Each row below is a small network's average activation on inputs in which a field has the value named, seen along a few directions.
Related values have similar rows: they may be neighbours, one step apart, or belong to one group.
(in the rows, 500 means zero)
Random noise pushes rows far along 8 fixed directions. That doesn't count. These rows show it; they differ only by the noise:
[414 398 390 563 557 445 476 461 517 557 218 579 444 485 494 575 541 384
 495 547 646]
[423 602 447 233 669 555 565 721 589 385 562 624 364 435 528 643 407 426
 528 577 530]
[671 585 374 587 329 434 437 337 756 766 625 482 363 588 537 409 362 697
 488 524 442]
[522 610 362 558 612 648 461 429 621 659 661 542 343 780 518 507 406 484
 491 472 531]
[462 487 657 380 592 222 535 571 690 363 560 702 204 536 562 710 495 580
 481 565 542]
[642 381 514 772 365 166 454 122 729 627 544 577 332 619 542 384 513 718
 473 463 503]
[364 597 720 699 730 494 310 445 397 444 506 625 437 963 452 628 513 620
 308 421 504]
[584 425 476 505 242 612 622 495 360 750 458 465 536 469 532 492 513 508
 677 630 450]
[424 564 611 387 605 412 503 636 412 340 572 779 393 686 455 792 554 640
 502 663 455]
[577 496 797 404 296 325 571 572 614 576 569 442 350 383 623 498 400 656
 525 519 412]


Values of Repi:
v9: [467 429 516 590 180 518 455 518 471 782 338 464 396 646 506 684 632 449
 528 645 473]
v5: [528 472 273 281 473 562 734 673 607 470 569 437 390 249 545 607 566 225
 677 590 608]
v7: [574 328 466 665 498 271 376 238 862 502 596 451 324 541 508 310 510 504
 437 308 601]
v2: [613 305 622 618 154 292 610 392 476 654 290 340 525 345 553 513 650 476
 625 505 548]
v8: [529 446 490 611 633 346 473 347 602 447 412 454 472 445 527 434 581 522
 376 378 591]
v1: [673 750 568 270 448 556 513 646 656 471 732 236 632 158 576 300 262 659
 435 377 336]
v10: [461 442 715 508 499 478 292 718 561 579 346 351 405 632 533 590 459 454
 365 404 616]
v4: [315 628 666 594 766 471 363 647 444 273 479 393 574 559 466 572 522 360
 250 339 577]
v3: [428 585 438 120 445 690 567 833 336 321 445 533 694 175 406 614 485 441
 591 700 372]
v6: [577 595 374 613 482 476 404 353 543 590 597 597 522 672 444 472 451 694
 471 537 426]
Repi is arranged as a tree with 2 forks.
Q: Which values are neighbours of v4? Give them in the order they are listed.
A: v5
Q: Which values are neighbours of v6? Give them in the order they are listed.
A: v3
Q: Which values are neighbours of v8? Give them in the order they are listed.
A: v1
Q: Which values are neighbours of v10? Give them in the order they are listed.
A: v7
